Each row below holds a small network's activations on one input, seen along a few directions.
Each table varies a few parts of the input and shows all the possible inputs, shuffled.
Descriptions start from the smaller parts, as in this example, which fits no table here: one of 3 separate values, together with either a single point or one of 11 places along a line or (one of 6 places along a line, together with one of 8 places around a ring).
Shared parts are said once, and a part with two or three values counts as separate values.

Other details of the inputs shift rows strongly along two fixed directions, in all tables alike. That doesn't count.

Rows:
row 1: [  4 -12  22 -34  -3  14 -48  12  13   2  22   1   2 -58  17   6   3]
row 2: [-15  18   0 -20  10  25  -7  16 -18  25   7  -3   7  -9  11  47  -6]
row 3: [ -4  -6 -32  20 -13  -3  -4 -39  -7   4  -3 -13  -5  16  12 -28  13]
row 4: [  7 -16 -12  24  -2 -31  21 -21   9 -20 -19  -6  -9  20 -17 -37   2]
row 5: [-71  49  28  15  83  17  64  61 -26  21 -52  32  34  55 -64 101 -33]
row 6: [ 23 -12 -18  16 -19 -15   3 -16  -1 -13   3   5  -5  22   3 -25   7]
row 7: [  1 -13  24 -33   1  16 -41  21  14  11  30  -7  -1 -57  19   3  -3]
row 8: [  7  -1  12  -6  10   1   2  13  10   3   2  10   0 -11  -7  17  -9]
row 9: [  5   0 -19  13 -23  -5   9 -33   2 -12  -6 -10  -8  16   3 -34  12]
row 10: [  0 -15 -46  37  -9 -18  13 -38 -16 -11  -2  -5  -1  35   5 -23  -1]
row 11: [ 11 -12 -38  29 -13 -28  19 -38  -1 -29  -8  10  -5  44  -3 -24  -2]
row 12: [ 14 -18 -13  26   1 -28  18 -12  12 -14  -1   4  -5  17 -12 -22  -9]
row 13: [  8  -4 -16   5 -15  -1  -5  -9  -8  -6   5   3  -4  15  10 -10   4]
row 14: [-12 -21  -3  23   3 -31  16 -31  14 -37 -18  -6   2   2 -12 -35   2]
row 15: [ -9 -21   4   2   5 -20  -3 -14  12 -20  -5  -8  -1 -11  -2 -29   3]
row 16: [ 26   4   7 -28 -24  18 -29  21   0  26  34  -8  -7 -32  32   3   8]
row 17: [ 13 -12 -39  28  -9 -25  22 -39   0 -25  -1   6  -5  40   3 -23  -5]
row 18: [  4  22  22 -40 -16  39 -31  23  -6  26  16 -13  -5 -33  25  16  16]
row 19: [  0 -15 -52  31 -14 -25  14 -47 -11 -22  -7   0  -3  40  -1 -16   3]
row 20: [ -3  -6  31 -43   8  27 -42  27  14  12  26   2   4 -65  18  21  -1]
row 21: [-50  56  49  14  87   7  78  79 -13  20 -48  40  32  52 -72  89 -37]
row 22: [  0  -6   3  28  20 -24  31   4   5 -12 -16  14   2  26 -31  -2 -15]
row 23: [ 19   9   9 -27 -35  21 -25   3   1  15  15 -19 -11 -33  23 -14  19]
row 24: [  3 -14  27 -34  -3  18 -48  17   7   5  24  -2   2 -54  16   3   3]
row 25: [-20  19   5 -10  -4  29  -8  -5  -9  23   0 -11   1 -11   5  15  10]
row 26: [ 11  -9 -32  28  -8 -22  19 -24  -1 -15   3   1  -3  35   5 -25  -7]
row 27: [-21  24  12 -14   9  33  -8  11 -12  26  -1  -8   5  -7   2  33   8]
row 28: [  6  -2 -21  13 -14  -9   4 -25   0  -5  -4  -9  -9  18   8 -35  10]
row 29: [-22  25  42  -9  44   9  21  49   3  14 -24  27  16   2 -38  62 -22]
row 30: [ 11 -17 -14  29  -7 -30  22 -30   9 -30 -22  -5  -6  25 -17 -36   4]
row 31: [  2   5 -11  30   6 -21  39 -17   2 -21 -28   3   1  46 -27 -15   2]
row 32: [ 27  -8 -16  -1 -27  -9 -11 -15   3  -6  13   4  -7   2  15 -14   9]
row 33: [-17 -15   8  21  33 -22  19  -1  10 -23 -13  13   8  12 -31  -5 -19]
row 34: [ -1  18  13 -11   5   8   7  21  -2  16  -8  -3  -1   0  -4   5   6]
row 35: [-14  17   1 -15   8  25 -10  22 -18  31  11  -7  10  -9  16  36  -7]
row 36: [ 22 -10  18 -27 -21  15 -40  15   4  13  22  -3  -8 -40  19  -1   7]
row 37: [ 27   2   1 -29 -24  17 -27   8   2  16  30  -3  -8 -28  31   6  10]
row 38: [  3  -3   7   2 -11  -8   7  -5   6  -9 -13 -10  -6  -9  -7 -16   4]
row 39: [ 11  10   9 -29 -17  28 -32  24 -12  25  29  -5  -5 -28  33  10   5]
row 40: [ -7  -9  26 -24  -1   8 -27   8   9  -4   7 -11   2 -43  12  -4  10]
Each input here is: one of 5 places along a line, together with either one of 3 separate values or one of 5 places around a ring.
The inputs of row 28 and row 3 match in every part but the place on the line of 5. If row 13 is changed in the same way as row 28 into row 3, which row does it become?
Answer: row 5
List by row number the other rows that have the place on the line of 5 in common with row 34.
Answer: row 6, row 16, row 21, row 23, row 31, row 32, row 37
Which other rows does row 9 become when the choice among 3 separate values takes its other values? List them by row number.
Answer: row 18, row 28

Rows:
row 41: [ -1 -32 -19 -16 -32   4 -50 -56  10 -22  20 -17  -5 -46  30 -26  21]
row 42: [ 15  10  10 -21   2  19 -16  35  -7  21  19  25  -2  -5   8  40 -14]
row 43: [ 13 -65 -15  33  -4 -52  -5 -51  36 -57  18 -10  -7 -15   2 -91  -5]
row 44: [ 25 -16  13   3  -2 -29  17   4  25 -15 -14  -1  -8 -12 -27 -17   1]
row 45: [ -3 -26 -25  18 -23 -21 -13 -66   7 -47 -19  -9  -4   8  -1 -44  25]
row 46: [-31   2 -64  63   9 -23  49 -45 -30   1 -30 -12   2  84 -19 -18  -3]
row 47: [ 30  11 -10  10 -16 -13  21  -1   6   0  -4  16 -10  29 -16  -2   2]
row 48: [  6  12 -50  50  -2 -28  58 -32 -20 -29 -22  16   3  98 -11 -15   1]
row 49: [  3  -9  46 -26  27  12 -20  51  15  15  22   8   9 -54  -8  46 -20]
row 50: [-39  72  48 -61  42  67   7 102 -35  65   5  17  21  -6   8 120 -19]
row 51: [  4  -3  11 -32 -39  23 -40 -32  15 -11  -1 -21 -11 -50  22 -18  32]
row 52: [-29  34  -8 -27   3  51 -24  21 -31  68  20 -25   6 -26  37  46   9]
row 53: [ 13 -34  -7  52  17 -60  40 -20  18 -44 -31  22   4  43 -45 -29 -11]
row 54: [-35 -20 -25  38  17 -33  27 -53   2 -50 -41   7   8  35 -38 -17  -3]
row 55: [-15 -47  -7  52  29 -62  32 -27  25 -59 -22   6   6  23 -36 -74 -21]
row 56: [  61  -19  -49  -51 -122   56 -123  -43  -30   54   83  -73  -43  -76
  119  -68   66]
row 57: [-39  90  53 -25  44  50  53  86 -25  46 -26  25  25  31 -28 105 -16]
row 58: [  0  30 -14 -26   2  28  -4  23 -19  30  23   3  10   3  35  46  -9]
row 59: [-63  54 117 -48  97  26  38 110  24  26 -45  13  23 -42 -60  74 -29]
row 60: [  70  -18   -6  -73  -72   49 -112   13    3   45   93  -15  -25  -97
   92    1   16]
row 61: [-46  55   5  39  33  18  75  10 -29  32 -53  -6  12  67 -43  35  -9]
row 62: [ 22 -10 -36  54   6 -43  47 -25  -1 -30 -25  35  -2  83 -36 -17 -11]
row 63: [ -4 -10  61 -46   7  14 -50  43  22   9  18  -9   2 -75  17 -16   5]
row 64: [ 40 -60 -27  41 -23 -55  -8 -46  19 -47  12   5 -12   0   0 -62  -7]
What is each input in this table made of?
Answer: one of 4 places along a line, together with either a single point or one of 5 places along a line
The inputs of row 44 and row 64 match in every part but the place on the line of 4. If row 61 is changed in the same way as row 44 into row 64, which row does it become?
Answer: row 46
Which other rows does row 51 become when the place on the line of 4 takes its other values? List them by row number.
Answer: row 41, row 45, row 54
Which other rows does row 50 become when the place on the line of 4 takes its other values? List them by row number.
Answer: row 48, row 57, row 58
A walk changes only the place on the line of 5. It starts at row 63 and steps to row 53. List the rest of the walk in order.
Answer: row 62, row 48, row 56

Rows:
row 65: [ -3  15   1 -23 -10  34 -24  13 -12  35  26 -24  -3 -24  31   4  13]
row 66: [  3   9  21 -35 -10  26 -35   7   6   4  13  -2  -3 -40  21   4  18]
row 67: [-53  10  23  20  58 -19  46  27  -1  -7 -44  11  28  28 -45  26 -21]
row 68: [  4  13 -14 -18  -8  17  -7  13 -13  10   8  -1   1   6  23  24  -4]
row 69: [  5  -8   8  18  21 -24  16  10  14  -9  -2  14  14  13 -11  -7 -20]
row 70: [ 30 -41 -48  46 -44 -44  -3 -84  17 -56  -5  -5 -20  33  -2 -92  19]
row 71: [ 21 -33 -17  41   7 -46  19 -23  12 -25  -5  14 -13  31 -17 -40 -15]
row 72: [ 10 -17   9  14  17 -14   9   1  13 -16  -4  17   2  17 -28   1 -14]
row 73: [ -5 -11  23 -26  -7  20 -45  10   1   8   8 -13  -3 -45   8   8  13]
row 74: [ -7 -33 -31  27 -10 -37  10 -53   8 -42  -5 -10  -3   9   0 -45  -2]
row 75: [ 21  11  -2 -18 -34  26 -24  -8  -7  29  22 -28 -14 -36  30   5  11]
row 76: [ -2   0  14 -17   5  -4  -5  10   4   3  -9 -11  -2 -31  -9   9   1]
row 77: [  5   5  11 -37 -22  20 -33  -2   9   0  25 -11 -11 -39  33 -13  10]
row 78: [  2   8 -14 -28 -24  31 -29 -14  -4  29  31 -20 -11 -28  41   2   7]
row 79: [-12 -11  19 -29  -5  19 -37   5  -1   4  13 -10   3 -52  19  11  14]
row 80: [ -4 -12  22 -23  -5  15 -40  22  -4  17   6 -17  -8 -48  15  -1   8]
row 81: [ 13   0  12  -4  19 -16  17  25  22   6   1  16  -2  -7 -23  18 -11]
row 82: [  8  10  24 -20  -8   7   8  13  14   3  -9  -5  -1 -19  -3   4   5]
row 83: [-23  30  12  12  31   4  38  43 -28  16 -24  23  12  45 -31  46 -15]
row 84: [ 20  12   7 -26 -36  20 -19  19  -8  25  22 -10 -10 -21  31  27  14]
row 85: [-33  27  28   7  47  -2  44  27   3  -8 -29  12  18  31 -31  13 -10]
row 86: [ 53 -40 -68  28 -72 -34 -26 -74  -7 -30  19  -8 -18  31  32 -72  26]
row 87: [-39  28   1  41  46   2  59  17 -15  15 -39  12  14  55 -50  30 -19]
row 88: [-29  23  -5  15  32   9  30  -4  -7  16 -23  13  14  30 -21  35  -7]
row 89: [-12  18  -1   4   2  21  -4  -1  -7  25  -5   0   4   6  -9  21   3]
row 90: [ -1  -4  19  -1  22   4   5  19   7  -8   6  19  10 -10 -13  22 -14]
row 91: [  2  -6   1  11  15 -13  15   6  13 -19   6  16   8   0 -10   2 -22]
row 92: [  1   7 -28  12   4  -7  17  -8 -14  -7 -14  17   5  39  -3  15  -3]
row 93: [ 12  16   1 -31 -16  24 -26  27 -22  24  29 -11  -1 -11  35  13  10]
row 94: [ 11 -26 -28  43 -16 -40  25 -44   7 -38 -20   1 -10  40 -14 -70   5]
The inputs of row 88 and row 90 match in every part but one. If row 78 is changed in the same way as row 88 into row 90, which row does it become?
Answer: row 91
What is each input in this table made of?
Answer: one of 5 places along a line, together with either a single point or one of 5 places around a ring
A walk changes only the place on the line of 5. It starts at row 86 and steps to row 89. List the rest of the walk in order.
Answer: row 70, row 73, row 72
Which other rows does row 85 become when the place on the ring of 5 takes its other values? List them by row number.
Answer: row 66, row 70, row 77, row 94
List by row number the other rows that have the place on the line of 5 in common with row 67.
Answer: row 73, row 74, row 76, row 79, row 80
